A small network was shown many inputs. Here are its activations along a few directions, one row for each input.
Each table varies a few parts of the input and shows all the possible inputs, shuffled.
A made-up example of a description, with smaller parts first: ring(5) and (point or (values(2) and line(4)) or ring(9)).
Shared parts are said once, and a part with two or three values counts as separate values.
In the rows, zero is written as 128.

Other details of the inputs shift rows strongly along two fixed directions, in all tables alike. That doesn't count.

A family of inputs:
row 1: [208 128 116  84 152  39 173 106 133 134 137 130 117]
row 2: [186 158  91 140 130 113 148 108 148 135  98 129 109]
row 3: [ 87 127 140 146 121 156 108 138 163 135 135  94 134]
row 4: [142 102 138 117 127  95 129 135  95  92 132 148 124]
row 5: [ 96 167 143 141 143 143 126 118 196 179 101  82 118]
row 6: [ 88  99 160 129 114 162 107 151  86  99 141 170 124]
row 7: [129 177  98 132 141 142 131 110 164 153 107  93 135]
row 8: [186 125 117  84 146  60 159 107 162 136 105 114 121]
row 9: [ 81 105 169 152 121 187  94 162  64 125 167 174 125]
row 10: [124 176 102 152 108 156 126  91 199 176 102  67 143]
row 11: [176 124 117  96 149  76 162  99 174 147 123  99 121]
row 12: [105 203  99 147 140 163 121 106 204 184 100  62 136]
row 13: [ 98  92 146 141 115 140 116 164  69  87 144 156 140]
row 14: [128 154 125 127 146 121 143 114 197 180 143  80 129]
row 15: [ 81 134 153 148 137 160 119 127 149 153 132 121 127]
row 16: [ 77 115 158 145 118 172 105 151  92 129 171 164 127]
row 17: [216 112 118  69 145  31 173 106 127 107 107 135 114]
row 18: [169 123 130 109 149  89 147 115 117 144 116 138  96]
row 19: [ 77 130 151 140 123 176 110 136 173 147 129  99 138]
row 20: [161  87 114 111 124 141 120 155  22  48 144 212 134]
row 21: [137 124 106 109 116 144 121 121 108 106 136 126 158]
row 22: [167 144  96 127 111 113 139  95 147 134 108 120 142]
row 23: [159 171  83 109 140 108 140  96 171 157 104  88 141]
row 24: [215 123  99  98 149  37 166 125 105 128 100 122  96]
row 25: [131 182 105 156 115 147 132  98 189 164  99  86 132]
row 26: [159  59 156  96 119 111 125 155  17  54 142 216 118]
row 27: [155 129 125 108 143  88 150 107 139 145 122 129 102]
row 28: [ 23 111 173 168 118 223  83 152 131 137 158 140 152]
row 29: [ 94 176 131 165 143 149 108 126 184 190  99  74  97]
row 30: [ 68  98 144 152 107 177 105 166 111 109 150 121 152]
row 31: [127 146 119 129 139 103 128 117 184 157 111  86 123]
row 32: [ 69 150 139 165 125 163 112 149 160 155 121  86 133]
row 33: [155  43 133  97 108  88 133 165  20  36 157 200 152]
row 34: [ 13 134 165 185 107 220  70 162 127 136 144 127 126]
row 35: [199 149  85 121 118  86 157  97 139 119 105 137 114]
row 36: [230 112 113  71 154  19 182 105 107 119 138 149 113]
row 37: [ 22 129 153 185 107 211  85 173 112 134 142 125 131]
row 38: [ 99 120 135 164  94 188 107 134  89  91 137 166 151]
row 39: [151  58 148 101 113  96 123 153  33  37 154 196 136]
row 40: [156 127  98 110 127 125 131 128  86  89 130 162 132]
row 41: [ 88  93 166 134 122 163 113 145  91 100 155 165 139]
row 42: [143 160 117 120 153  96 147 107 194 186 132  89 125]
Each input here is: line(6) and (values(2) or line(5)).
Q: The inputs of row 27 and row 41 match in every part but the line(6) part. If row 35 is changed in the same way as row 27 into row 41, which row does it become?
A: row 25
Q: The inputs of row 40 and row 12 match in every part but the line(6) part. If row 34 is changed in the same way as row 40 into row 12, which row does it become?
A: row 39
Q: Change only the values(2) part in row 38. List by row number the other rows that result.
A: row 7
Q: Change only the line(6) part in row 30. List by row number the other rows that result.
A: row 13, row 24, row 32, row 33, row 37
Q: Change only the line(5) part in row 5. List by row number the other rows that result.
A: row 4, row 13, row 15, row 36

A family of inputs:
row 43: [ 32 161 122 177 112 231  75 143 154 160 139  97 166]
row 44: [139  94 144 127 119 149 121 152  32  92 146 184 125]
row 45: [130  81 155 137 101 133 129 123  71  78 173 199 151]
row 46: [103 117 158 123 150 124 112 148  87 126 137 158 118]
row 47: [148 153 108 105 136  78 152 110 175 158 131  76 132]
row 48: [129  69 156 110 110 144 127 142  78  81 166 197 137]
row 49: [224 116 103  78 130  74 154  95  98  67 128 182 132]
row 50: [164 131 102 126 127  73 153 112 142 131 143 107 148]
row 51: [ 82 125 149 157 128 176 103 165 109 140 149 146 113]
row 52: [175 133 102 101 132  97 147 117 134 140 119  98 148]
row 53: [ 81 137 147 181 117 164 109 145 101 138 157 149 126]
row 54: [111  79 144 104 112 123 121 153  60  71 175 164 156]
row 55: [207  82 116  89 122  42 157 132  99  79 116 147 107]
row 56: [110  74 168 100 122 130 124 135  70  83 158 196 143]
row 57: [115  93 145 134 115 131 114 155 110  95 127 138 119]
row 58: [ 29 148 170 165 115 209  96 129 172 171 146 120 140]
row 59: [137 108 150 122 113 162 122 117 100 114 141 158 143]
row 60: [153 135 130  98 165  97 158  99 190 170 107 107 114]
row 61: [229 121 110  77 132  63 166  80 125 128 115 138 121]
row 62: [167 118 123 109 148  88 142 143 107 130 133 149  99]
row 63: [145  86 159 112 106 158 121 129  63  77 151 191 152]
row 64: [122  76 145 151  90 116 119 149  62  62 146 176 141]
row 65: [127 188 113 149 145 142 131 110 171 206 101  76 101]
row 66: [ 66 130 163 144 139 160  96 157 102 140 144 147 119]
row 67: [154 151 123 113 148  75 142 123 137 160 123 122 100]
row 68: [156 142 102 103 149  90 155 120 179 157 126  74 125]
row 69: [ 17 146 176 177 129 197  75 148 169 154 114  85 126]
row 70: [126  67 157 107 115 144 128 144  78  82 163 198 137]
row 71: [182 159 102 107 136 107 142  69 181 168 104 100 114]
row 72: [149 155 119 125 127  70 142 109 187 157  96  75 104]
row 73: [172 166 100 151 152  89 158 114 173 182 117  96  96]
row 74: [ 88 138 141 149 107 203  93 118 120 113 145 156 144]
row 75: [118  80 140 117 104 125 124 151  61  72 177 165 162]
row 76: [210 120  92  92 138  67 159 110  64  99 124 168 104]
row 77: [ 70 139 140 169 103 189  99 141 141 149 100 100 132]
row 78: [124  84 124 129  94 141 116 144  51  62 121 180 139]
row 79: [154 176  87 130 135 103 151 111 184 132  66  92 120]
row 80: [178 159 106 108 139 116 141  94 157 108 117 139 131]
row 81: [203  94 125  78 171  47 156 137  81 107 123 166  99]
row 82: [ 68 106 148 129 134 178 109 159 117 116 156 118 147]
row 83: [146 139 113  95 169  93 154 117 178 156 117  70 124]
row 84: [120 204  97 153 149 150 133 115 177 173 101  92 103]
row 85: [ 57 131 169 138 138 173 110 123 157 157 134 130 138]
row 86: [187  87 120  59 144  40 162 123  81  80 146 143 137]
row 87: [164 145 109 135 131  82 152 117 192 157  92  75 103]
row 88: [127  95 109 113 107 143 108 146  55  65 155 179 167]
row 89: [154 171  85 129 126  95 146 102 178 150  69  87 113]
row 90: [130 110 122 128 117 148 119 143  35  76 148 194 121]
row 91: [167 156  76 107 139  97 137  97 170 167 107  77 137]
row 92: [200 117 123  78 132  46 170  91 135 124 131 147 119]
row 93: [213 110  77  75 133  60 153 121  85  65 128 162 152]
row 94: [ 44 166 148 179 109 245  78 115 165 162 138 117 144]
row 95: [119  96 128 129 116 141 128 152 105 102 163 135 151]
row 96: [169 153  95 119 143 105 141 103 123 158 108 116  95]
row 97: [100 102 158 127 122 120 107 145 105  95 125 136 123]
row 98: [ 94 153 138 178 124 180 125 112 197 176 137 106 132]
row 99: [117 103 121 135 101 146 113 132  92 100 106 144 129]
row 100: [115 147 138 120 153 134 139 110 202 181 114  99 116]
row 101: [167 158 107 128 130  93 150 106 179 166  69  69 113]
row 102: [120 177 121 154 126 139 131 117 200 180  69  56 120]
row 103: [ 86 108 158 153 111 189 116 136 134 128 157 154 140]
row 104: [116 122 144 142 122 128 122 144  85 123 153 160 118]
row 105: [119  76 153 135  93 118 116 152  63  62 145 171 135]
row 106: [ 74 147 136 153 118 197 101 145 143 151 133  94 166]
row 107: [207 117 120  87 130  46 176  86 136 124 132 147 122]
row 108: [ 40 142 134 198 114 216  95 154 169 161 157  91 161]
row 109: [ 65 115 162 156 104 159  92 153 120 112 132 126 128]
row 110: [104  75 155  95 132 125 122 151  58  69 165 161 155]
row 111: [159 143 101 106 142  89 155 120 179 157 128  76 126]
row 112: [ 36 142 147 216 102 212  92 155 176 156 122  92 133]
row 113: [168 165 106 135 154  91 155 120 174 184 114  94  92]
row 114: [ 80 140 113 145 121 191  96 152 118  94 142 141 171]
row 115: [ 75 141 127 151 114 193  98 141 137 155 137  97 161]
row 116: [171 182 109 127 153 104 153 109 163 186  94  86 101]
row 117: [158 138 124 110 168  87 142 134 140 156 115 120  95]
row 118: [132 118 121 127 128 153 123 153  47  59 145 198 128]
row 119: [ 26 138 167 179 127 208  79 160 173 153 115  86 121]
row 120: [159 151  92 124 124  98 147 117 149 112  77 117 121]
row 121: [109 151 137 140 156 123 121 126 203 168  86  61 102]
row 122: [151 174 117 123 149  78 145 113 168 185 115  97  95]
Q: What do these inputs look like to the network?
A: values(4) and (line(8) or (values(2) and line(6)))
Q: The inputs of row 112 and row 73 match in every part but the values(4) part. If row 89 is changed in the same way as row 112 into row 73, which row does it become?
A: row 90
Q: The inputs of row 91 and row 99 match in every part but the values(4) part. If row 43 is changed in the same way as row 91 into row 99, which row does it become?
A: row 78
Q: The inputs of row 120 and row 49 match in every part but the values(4) part. If row 72 is changed in the same way as row 120 into row 49, which row does it become?
A: row 92
Q: Change only the values(2) part in row 109. List by row number the other rows that result.
A: row 57
Q: Change only the line(6) part in row 104. List by row number the other rows that result.
A: row 46, row 53, row 66, row 67, row 122
Q: Change only the values(4) part in row 60. List by row number the other rows that result.
A: row 81, row 83, row 121
Q: Change only the values(4) part in row 46. List by row number the other rows that result.
A: row 69, row 85, row 110
Q: Change only the line(6) part in row 98. List by row number the other rows that result.
A: row 48, row 60, row 70, row 100, row 103
